N: [ -2  -6 -40 -61 -40 -37 -46 -33 -14 -37 -13  -6  46   0 -21 -39 -19  16
 -69  29 -29]
F: [ 47  -9  66 -22 -13  32  -3 115 115 -12  64  -5 -58   0  55 -25  16  31
 -49  33  91]
X: [ -2  -6 -40 -61 -40 -37 -46 -33 -14 -12 -13  -6 -62   0 -21 -39 -19  16
 114  -2 -35]
R: [115  -6 -40 -61 -40 -37 -46 -33 -14 -37 -13 114  46   0 -21 -39 -19  16
 -69  29 -13]
q: [ -2  -6 -40 -61 -40 -37 -46 -33 -14 -37 -13  -6  46   0 -21 -39 -19  16
 -69  29 -29] : N
q: [ 47  -9  66 -22 -13  32  -3 115 115 -12  64  -5 -58   0  55 -25  16  31
 -49  33  91] : F
loc: [-35] : X, 20
after: [64] : [-5]
q: [ -2  -6 -40 -61 -40 -37 -46 -33 -14 -12 -13  -6 -62   0 -21 -39 -19  16
 114  -2 -35] : X

U: [ -4   3 -55  63  81  36  19  -4  -7  -5]
H: [ 18  10   6  47  32   7   1  -1   2 -14]
A: [ 15  11  18  32  25  10  19 -12  20  -4]
W: [ -2  15  12  18  26  16   0  -1   2 -12]
G: [ 18  17 -55  19  81  38  21 -12  -1  -8]
L: [  6  10  18  47  32   7   1  -1   2 -14]
loc: [26] : W, 4
after: [20] : [-4]
after: [25] : [10]
after: [63] : [81]
q: [ 15  11  18  32  25  10  19 -12  20  -4] : A
q: [ -4   3 -55  63  81  36  19  -4  -7  -5] : U

duzi: [3 0 1 1 4 4 3]
sovo: [-42   2 -21   0 -12 -18  15]
zodi: [  3   0   1   1 -17   4  19]
Regu: [ -9  -5   6 -13  10  16  16]
pigev: [ 3  0  1  1  4  4 19]
gudu: [ -9  -5   2 -13  10  16  16]
kipib: [ 31   7  18  23  -5  -6 -42]
nez: [  2   1   0   2  -2  -3 -10]
Keke: [ -1  -1  -4   0  16  14 -41]
loc: [6] : Regu, 2
after: [-6] : [-42]
q: [ -1  -1  -4   0  16  14 -41] : Keke
both duzi Keke:  : [0]
loc: [-4] : Keke, 2
q: [  3   0   1   1 -17   4  19] : zodi

ter: [ 15 -48 -36 -31  55 -27  60   0 -11 -74]
pozil: [ 21 -17 -72  44   0  15 111 -12 112   2]
kuguz: [ -6  35  68 -87 -86  85  34   8  -3  -2]
loc: [-86] : kuguz, 4
loc: [44] : pozil, 3
after: [-87] : [-86]
loc: [68] : kuguz, 2
loc: [34] : kuguz, 6
loc: [112] : pozil, 8
after: [-36] : [-31]

Bufus: [-61   5 -99  43 -60]
Zot: [-61   5 -99  -9 -19]
Geveg: [-61  44  44  19 -19]
Letog: [ 70   7  44  27 -47]
both Letog Geveg:  : [44]
loc: [27] : Letog, 3
after: [19] : [-19]
both Bufus Geveg:  : [-61]
after: [7] : [44]
after: [27] : [-47]
both Geveg Letog:  : [44]

nim: [  3  13  16   1 -32   1 -13   4   1  -1 -44  -1 -19  -1 -63  21]
Deni: [-11 -18 -10 -16  29  22 -26   0  -1 -73 -49  -9  18   5  -1   4]
bunu: [-19   7  10   4 -19 -55  -1 -11 -17 -22  11  -4  35  -4  22  -4]
vapi: [-14  -3  17   1 -23  -4   4  -6  -7 -42  31  13  -6  15 -11  14]
Pugag: [  7  -4 -31  -4   1 -19 -10   5   4  30  -4 -14 -17   4 -10  18]
kupe: [ 11 -20  -6   1  19  52   0 -10  10  64  98  31  25 -11  35 -21]
Pof: [ 11 -20  -6   1  14  52 -13   4  10  10  98  31  25 -11  35  19]
loc: [15] : vapi, 13
after: [-23] : [-4]
q: [  3  13  16   1 -32   1 -13   4   1  -1 -44  -1 -19  -1 -63  21] : nim
q: [  7  -4 -31  -4   1 -19 -10   5   4  30  -4 -14 -17   4 -10  18] : Pugag
q: [-14  -3  17   1 -23  -4   4  -6  -7 -42  31  13  -6  15 -11  14] : vapi
after: [-44] : [-1]

Pif: [ 40  17  -3 -14  14  56 -40   9  71  29 -23 -27 -27   7 -44 -33 -39  64
  15 -58 -16   2  -4  -9  -1  32 -19   0   1  -5  27]
daros: [-40  39  -4 -25 -18 -57  34 -36 -40 -18  59  -5  32 -26   6   3  39 -36
   0  20  47   4 -17  11  -1 -47  20 -19  18  51  34]
timik: [ 37   1   3  -4  23  66   4  35  84  41 -36 -13 -15  20 -41 -36 -67  70
  26 -44 -12   5   0 -26 -11  53 -34   4 -13 -37  38]
Vap: [ 25  16   0 -18  21  67   1  23  96  43 -30 -23 -17  15 -54 -37 -64  80
  27 -63  -4   6  -5 -18  -8  47 -44  -8  -4 -20  47]
sisig: [ 24 -11   8  14  25  87  45  41   7  38 -38   2   9  27 -26 -20 -70   7
  19 -22   1   4   2 -32 -14  54 -19  -4 -18 -59  14]
tefi: [-29  64  -9 -52 -15 -60  13 -48   2  -5  68 -17  23 -30 -26 -10  28  -3
  10 -11  53   8 -25  15  -2 -44  12 -36  27  75  66]
siruz: [ 17 -23  10  24  22  68  17  42  46  29 -40  18  12  31  -1 -12 -59  32
  15   2  -2   2   8 -30 -17  49 -16   6 -28 -51  -5]
pogam: [ 37  36  -2 -24   5  11  27  15  51  21  12 -19   2  -6 -42 -29  67  44
  18 -31  25   6 -15  -7  -6   9  -5 -11   7  26  55]
after: [-31] : [25]
q: [ 17 -23  10  24  22  68  17  42  46  29 -40  18  12  31  -1 -12 -59  32
  15   2  -2   2   8 -30 -17  49 -16   6 -28 -51  -5] : siruz
q: [-40  39  -4 -25 -18 -57  34 -36 -40 -18  59  -5  32 -26   6   3  39 -36
   0  20  47   4 -17  11  -1 -47  20 -19  18  51  34] : daros
q: [-29  64  -9 -52 -15 -60  13 -48   2  -5  68 -17  23 -30 -26 -10  28  -3
  10 -11  53   8 -25  15  -2 -44  12 -36  27  75  66] : tefi
loc: [55] : pogam, 30
after: [-28] : [-51]
loc: [-42] : pogam, 14

tik: [ 0  0  0  0  0  0  0 -4]
koti: [  6  -1   1   6  -4 -10   5  -7]
Gunub: [-66 -75  92 -90  20  62 -68  34]
ger: [ 17   9 -27 -10 -11 -27  16 -18]
lof: [-16 -13  13 -17   2   0 -15   6]
loc: [34] : Gunub, 7
after: [2] : [0]
both koti tik:  : [-4]
loc: [-15] : lof, 6
both tik lof:  : [0]
both koti ger:  : [-10]

napur: [  3  66 -24  39  -9  -8  23 -14  -8 -11  -4   0 -40  52  32  43  23 -15
   0   4  21  21  -3   0  -8  54  -7   1  18  22 -30  36   1  -5  13  12
  15   4  -9  -1 -52 -15  17 -38   7 -20   4  16 -33  -4]
Notet: [ 19 -28  22 -16  26  16 -12 -31   0  -3  32   3 -27  -9   2 -20  49  26
  -4 -30  -5   2   5 -22 -31 -21  19 -48  16 -40 -71 -19  30  15  -6  39
  -1 -50  10  -5  14 -55  29 -51  12 -21  22 -23 -28  51]
Popu: [  8 -11  15  -8  22  12  -6 -16   0  -1  16   8 -17  -5  -2  -1  39  16
  -3 -16 -16   7  -4 -21 -21 -11  13 -22   2 -19 -42 -23  33  16   2  25
  -3 -35   0  -2  11 -33  18 -30  15 -12  22 -18 -25  43]
lebo: [104  75 -88  -9  78 -49  48  -7 -16  10 -28   0  45  16  18  21  62  71
 -29  10  38 -40 -18   9 -61  -9 -35  76  10 -47  49   8  87  44 -23   5
 -10  -8  13 -70   0  12 -84  21 -38  28 -17 -47  48  45]
Rovu: [ 23 -33  31 -20  29  16 -15 -31  -5  -5  30   7 -36  -7  10 -26  37  36
   3 -38   1   6   2 -32 -26 -22  11 -52  16 -52 -72  -8  68  16  -7  43
   4 -46 -14   3  11 -52  32 -53   6 -21  15 -25 -25  60]
susi: [  0  52 -13  19  -4  -9  30 -13 -10  -5  -6   3 -30  36  21  33  20  -5
   5  -2  15  14  -4   1  -2  39  -6  -2  -4  20 -18  28  -1 -16  18   6
  12   9 -14  -8 -41 -20  14 -31   2 -14   0  13 -41   4]
tar: [  8  43  -9  17 -15   6  14   4 -25  -5   5 -11 -20  30   0  14   6  13
  16  -6   4  14   4 -17   2  30   4  20   5  16 -12  46   4 -17   9   9
   9  -1 -17   3 -20 -23  -6 -26   1  -6  32  22 -26   5]
kad: [ 25 -13  20 -13  17  32   4 -17 -13   1  -2  -2 -11   0  -8 -28  35  25
  -3 -47  -2 -14 -28  -6 -20  -3  -4 -12   2 -14 -41  -1  17  -7 -20  15
  13 -16 -15   5   8 -31  25 -27  13 -21  18 -11 -30  36]
nade: [ 58   1  34 -36  14  67   8  -4 -56  15 -38   2 -32   8 -28 -43   6  29
  14 -63  12 -18 -79 -14   4  16 -20  28  -5  -9 -38  12  -8 -19 -55  -8
  20   2 -47  16  18  -3  24 -25  23 -16  14 -14 -22  20]
mesam: [  3  35 -12  -3  -5  -8  23 -15  -5   9 -14  13  10  20   9  38  26   7
  -4 -11   7  13   2   2  -9  10   5  19 -10   4  -3 -10   5   6  20  -3
   2  10  -8 -12  -7  -9  14 -16  -3  -5  -5  -8 -30  21]
fetam: [ -1  14  -2   1 -19  -9 -16  13 -24  -6  -4 -10  23   0 -14  17  -8  25
  26   2   2  -4  12 -24  14   0  12   9   5  -6  20  23  13 -14  -5  40
   5 -11 -27   0   9  28  -1 -24 -18  12  47  28 -40  20]
guman: [ 18   3  12 -13  12  14  -4  -7  -7  -1   2   8 -11   5   0   0  20  59
   4 -24 -11   5 -18 -17  -8  -2  -4  -4 -11 -10 -20  -9   9   9   1  12
   3 -12  -5  11   7 -18  12 -19  14 -10  13  -7 -32  35]
q: [  3  66 -24  39  -9  -8  23 -14  -8 -11  -4   0 -40  52  32  43  23 -15
   0   4  21  21  -3   0  -8  54  -7   1  18  22 -30  36   1  -5  13  12
  15   4  -9  -1 -52 -15  17 -38   7 -20   4  16 -33  -4] : napur
q: [ 23 -33  31 -20  29  16 -15 -31  -5  -5  30   7 -36  -7  10 -26  37  36
   3 -38   1   6   2 -32 -26 -22  11 -52  16 -52 -72  -8  68  16  -7  43
   4 -46 -14   3  11 -52  32 -53   6 -21  15 -25 -25  60] : Rovu
loc: [58] : nade, 0
q: [ 18   3  12 -13  12  14  -4  -7  -7  -1   2   8 -11   5   0   0  20  59
   4 -24 -11   5 -18 -17  -8  -2  -4  -4 -11 -10 -20  -9   9   9   1  12
   3 -12  -5  11   7 -18  12 -19  14 -10  13  -7 -32  35] : guman

lados: [-23 -62  47   3  69 -63  31  -9  15   6  48  47 -20]
butud: [-10  11  33  27  16 -15   6  49  33  17  45  20 -27]
Muge: [-81 -68   7 -50  -7  -8 -76 -57 -46 -63  25  12 -20]
after: [7] : [-50]
after: [17] : [45]
both butud lados:  : [6]

fof: [ -99 -114  100   58   14  106]
sesez: [-89 105 100 104 -29 -12]
maril: [ -52   74  -63 -113  -73  -80]
nalim: [-17 -28  58  13 -48 111]
maki: [ -91   93  -75  -51  -41 -107]
Tuko: [-66 100 -73 113 -87 -81]
buge: [-67  25 -42  85 -78 -12]
fef: [-74  88 -75  59 -11 -94]
nenar: [-93  83 -60  99 -76 -88]
after: [-60] : [99]
after: [-52] : [74]
after: [99] : [-76]
loc: [104] : sesez, 3
after: [105] : [100]
loc: [-114] : fof, 1
both buge sesez:  : [-12]

feze: [ 12 -90 -43  38 -62 -63  -2]
gurif: [ 39  33 -33 -91  14 -31  70]
Samat: [  4 -35 -28 -25  30 -40 -30]
geles: [-16 -91  -1 -23   8  -1  18]
Nif: [-19 -16  19  71 -33  37   0]
Mitoz: [ 15  -8  -1  19 -94  17 -27]
gune: [ 20 -46 -36 -61  24 -37  29]
pudap: [ 39 -31 -33  43  14  42  70]
Momuf: [-24  35  41  66  56   4  30]
gofu: [ -5  12  27 -51 -61  21 -55]
after: [-63] : [-2]
after: [15] : [-8]
both Mitoz geles:  : [-1]
after: [66] : [56]
both geles gurif:  : [-91]
both gurif Nif:  : [-33]
loc: [41] : Momuf, 2

sifig: [-10 -34  40  30 -39 -40  35 -50]
gada: [ 30  17  30  -8 -39  17  14 -29]
Dofar: [  9 -75  -3   2 -44  29   7 -48]
pofu: [ 21  57 -72 -17   7   7 -75  23]
Gule: [-31 -31  84  21 -13  -5 -76   2]
Sola: [ 10 -38 -22  30 -71  29 -23   1]
loc: [-17] : pofu, 3
q: [  9 -75  -3   2 -44  29   7 -48] : Dofar
both Sola gada:  : [30]
loc: [-38] : Sola, 1
both Dofar Sola:  : [29]
both Gule pofu:  : [21]

sili: [ -1  -7   4  -6  -7   7   4  -6  -2  -3   9  11   1  -1   4  -4   3  -3
   8   5   1  -1  -3   0  -6  -4  -3   4   5   8  -2 -57  11  -5 -22   4
 -12]
Vogev: [ -5 -15 -12  -9 -25 -27   0 -15  12 -24  -7 -15  -7  -4   5  15  -3 -14
  16 -11  -1   4  -9   5  12  31   7  16 -24   6 -17 -21  10 -37  -2   4
  -3]
fud: [ 22  22   5 -25   6  -1   6 -16   5  18  16   4 -13  11   0  -6  -6  -2
   1   8   1  12  -3  21  52  -3 -10  -5  -7  -6   0  37  -8  12   4  -9
  24]
Zamo: [  1  29  26  12  18  -2  -1   7  53  10  -4   2  -3  10  -9 -28  15  16
 -18  31  16 -18   5   0 -28 -26  18 -10  16  -7  14  14  -6  35  -6   2
   0]
zipor: [ -6 -30 -23 -17 -53 -33  -4 -21  18 -15  -6 -21 -15  -7  10  29  -7 -30
  29 -13   3  13 -17   4  27  45  -9  16 -47  -4 -33 -27  12 -59 -10   3
   5]
bobi: [-23  14   4   8 -17 -20 -33  11  -7 -10  12  10   3  15 -16  -6   5 -57
  28  16 -18  24 -46  18  24   6  15  -4  22 -24  -9  25  23  -9   7  10
   0]
zek: [-1 -7  4 -6 -7  7  4 -6 -2 -3  9 11  1 -1  4 -4  3 -3  8  5  1 -1 -3  9
 -6 -4 -3  4  5  8  2 -5 -1 -1 -3 -5  4]
roku: [  3 -43 -13  14 -32   6   6  15  -3  -9  -2 -18   7 -37  18  -6  -8  21
   3  16   3  -8  17 -20  15  25  13   0  -8  -9  -6 -48  33   4 -18 -10
 -11]
Dusi: [  4  45  41  27  39 -22  -7  22   2  19  -2   8  -1  19 -21 -35  22  36
 -39  44  17 -23  12  -6 -43 -36  22 -21  41 -20  38  25 -14  66  -5   0
   3]
sivid: [ 21 -25   5  -9   6  22  31  -7  -2   4   2   7  13  -3  15  -5  -8  35
 -14  -9   9 -21  27 -23 -12 -13 -11   6  -4  29   9 -33 -15   7 -10  -9
   8]
rimim: [ -54   53  -10  -10  -24  -20  -67  -35   -1    7   36   -1   -5   36
  -48   16  -10 -106   47   38  -37   82  -83   89   87   61   12  -23
   21  -63   -6   58   61  -17   44   -1   -9]
veni: [ -6 -30 -23 -17 -53 -33  -7 -21  18 -15  -6 -21 -15  -7  10  29  -7 -30
  29 -13   3  13 -17   4   0  45   2  16 -47  -4 -33 -27  12 -59 -10   3
   5]
q: [  4  45  41  27  39 -22  -7  22   2  19  -2   8  -1  19 -21 -35  22  36
 -39  44  17 -23  12  -6 -43 -36  22 -21  41 -20  38  25 -14  66  -5   0
   3] : Dusi
q: [ 21 -25   5  -9   6  22  31  -7  -2   4   2   7  13  -3  15  -5  -8  35
 -14  -9   9 -21  27 -23 -12 -13 -11   6  -4  29   9 -33 -15   7 -10  -9
   8] : sivid
q: [-23  14   4   8 -17 -20 -33  11  -7 -10  12  10   3  15 -16  -6   5 -57
  28  16 -18  24 -46  18  24   6  15  -4  22 -24  -9  25  23  -9   7  10
   0] : bobi
q: [ -5 -15 -12  -9 -25 -27   0 -15  12 -24  -7 -15  -7  -4   5  15  -3 -14
  16 -11  -1   4  -9   5  12  31   7  16 -24   6 -17 -21  10 -37  -2   4
  -3] : Vogev
q: [  1  29  26  12  18  -2  -1   7  53  10  -4   2  -3  10  -9 -28  15  16
 -18  31  16 -18   5   0 -28 -26  18 -10  16  -7  14  14  -6  35  -6   2
   0] : Zamo
after: [52] : [-3]

kiru: [ 32   7  12  28   5   6   7  -2  36  43  51  88  33  41  17  26 -11  62
  84]
tud: [-18 -13  17  40  21  32  21   6  80  45  30  37 -10  42  18  29  43  80
  52]
Mabo: [-31 -27  19  -5 -51 -18   6 -34 -46 -14 -64  -4 -18  12   1   9  27  10
  -3]
after: [18] : [29]
after: [5] : [6]
after: [-27] : [19]
after: [-10] : [42]

Soteb: [ 74 -13  60 -51 -52 -23  61  42 -47  51  54 -49  35  51  37]
vari: [-79  50 -44  66  53  96 -83  36  69 -82 -70  67  46  -2 -50]
dar: [-79 -49 -44 -50  53  96 -51  36  69 -82  33  67  46  -2 -50]
q: [-79  50 -44  66  53  96 -83  36  69 -82 -70  67  46  -2 -50] : vari
after: [60] : [-51]
after: [-23] : [61]
loc: [37] : Soteb, 14

Mes: [ -3   2  13  32  24 -23  24  13 -20]
nipe: [ 14 -47 101  76  56 -56 -78 -78 -32]
kul: [-64  70 -68   0 -17  28  61 -82 -92]
puse: [-45  69   9   1  10  75 -26 -33 -41]
Ruraz: [-11   9   7  30  -7 -11  -8 -28 -53]
zuzat: [-17   6 -10  53 -59  58 -51 -37   2]
after: [10] : [75]
loc: [-32] : nipe, 8
after: [32] : [24]

Gilur: [ 27 -10 -48  60   9 -50 -37 -23  36 -42  39 -48  32  34   1 -33  42  -9
   7 -81 -25  10   7 -39  32 -21  16  32  29  -2  22 -48 -16 -47  27  -7
  21 -10 -62 -43 -87 -55 -38  28  30 -17 -42   1 -19  33  -5 -41 -26]
lon: [-48 -14  34 -62  33  58  52  17 -17  25 -31  31  -4 -32 -25 -16 -46  -5
 -17  58  44 -33  -6  52  -6  22 -23 -47 -11 -18   1  45  34  40 -17  17
 -51  -8  32  49  86  78  48 -20 -16  37   3  15 -15 -17 -14  31  -1]
Mel: [-52 -26  49 -50   1  48  29   5 -68  22 -26  -5 -36 -20 -31 -17 -60 -15
 -38  48  47 -44 -20  52  11  44  -9 -42  -4  -6 -28  34  22   5   5  20
 -40  11  33  55 101  73  29 -16 -20  29  18  17  24 -33   4  26   9]
zuf: [  4  25  69 -57 -18  26   6  13 -14  32 -32  33 -41 -27  11  36 -50  14
   7  65  10  16 -24  39 -31  40   0 -28 -47  32 -52  20  10  28 -33 -10
  15  46  75  33  81  29  38 -15 -29 -23  45  -4  59 -37  15   6  57]
after: [-39] : [32]
after: [69] : [-57]
q: [ 27 -10 -48  60   9 -50 -37 -23  36 -42  39 -48  32  34   1 -33  42  -9
   7 -81 -25  10   7 -39  32 -21  16  32  29  -2  22 -48 -16 -47  27  -7
  21 -10 -62 -43 -87 -55 -38  28  30 -17 -42   1 -19  33  -5 -41 -26] : Gilur
loc: [-11] : lon, 28

sov: [  9  -7   1 -88 -24 -18   1   1]
Fave: [-2 -5 27 11 17 24 10 -3]
vib: [-2 -1 -2 -7 -3  1  2  0]
Gunuk: [-2 -1 25  4  0  2  4 -2]
peb: [-1  2 25  4  0  2  4 -2]
dak: [-2  2 25  4  0  2  3 -1]
votid: [-2 -1 23  9 11  2  6 -3]
q: [  9  -7   1 -88 -24 -18   1   1] : sov
both Gunuk Fave:  : [-2]
q: [-2 -1 -2 -7 -3  1  2  0] : vib
loc: [24] : Fave, 5

sif: [ -9 -23 -18  16 -10  29 -41  -3 -21 -11  23 -53  -2]
Govom: [ 16 -53 -24  -4  -1 -28  -5 -30  29 -14 -26 -25 -30]
tob: [  9 -31 -19   7   8   4 -13 -23   6 -11 -13 -29 -22]
nupez: [ 32 -40 -42 -16   9 -62  38 -39  97  20 -58  55 -38]
Kipo: [ -8 -38 -26   3  55  30 -51  -8 -35 -38  32 -66  -7]
kab: [ -5 -10   0  15 -38 -29  53  -4  20   9 -61  49 -16]
siner: [-12 -13 -23   1 -18 -18 -16  -5  28 -11  -3  -4 -10]
Gota: [-20  -9 -31 -37 -34 -34  -4 -44   4  -6 -46  15 -62]
Suve: [-18 -18 -20 -10  12 -16 -40   0   1   8  24 -34  -8]
q: [ -8 -38 -26   3  55  30 -51  -8 -35 -38  32 -66  -7] : Kipo
both Gota Govom:  : [-4]
both nupez tob:  : [9]
both nupez Gota:  : [-62]
loc: [28] : siner, 8

fosud: [-70  56  21   7]
tebez: [13 16 31  7]
lala: [-18 -10 -35  88]
pesu: [ 46  -2   2 -69]
poro: [-10 -10  61 -34]
Sedo: [ 34   8 -43  57]
lipo: [ 56 -67 -48  -5]
both lipo fosud:  : [56]
loc: [34] : Sedo, 0

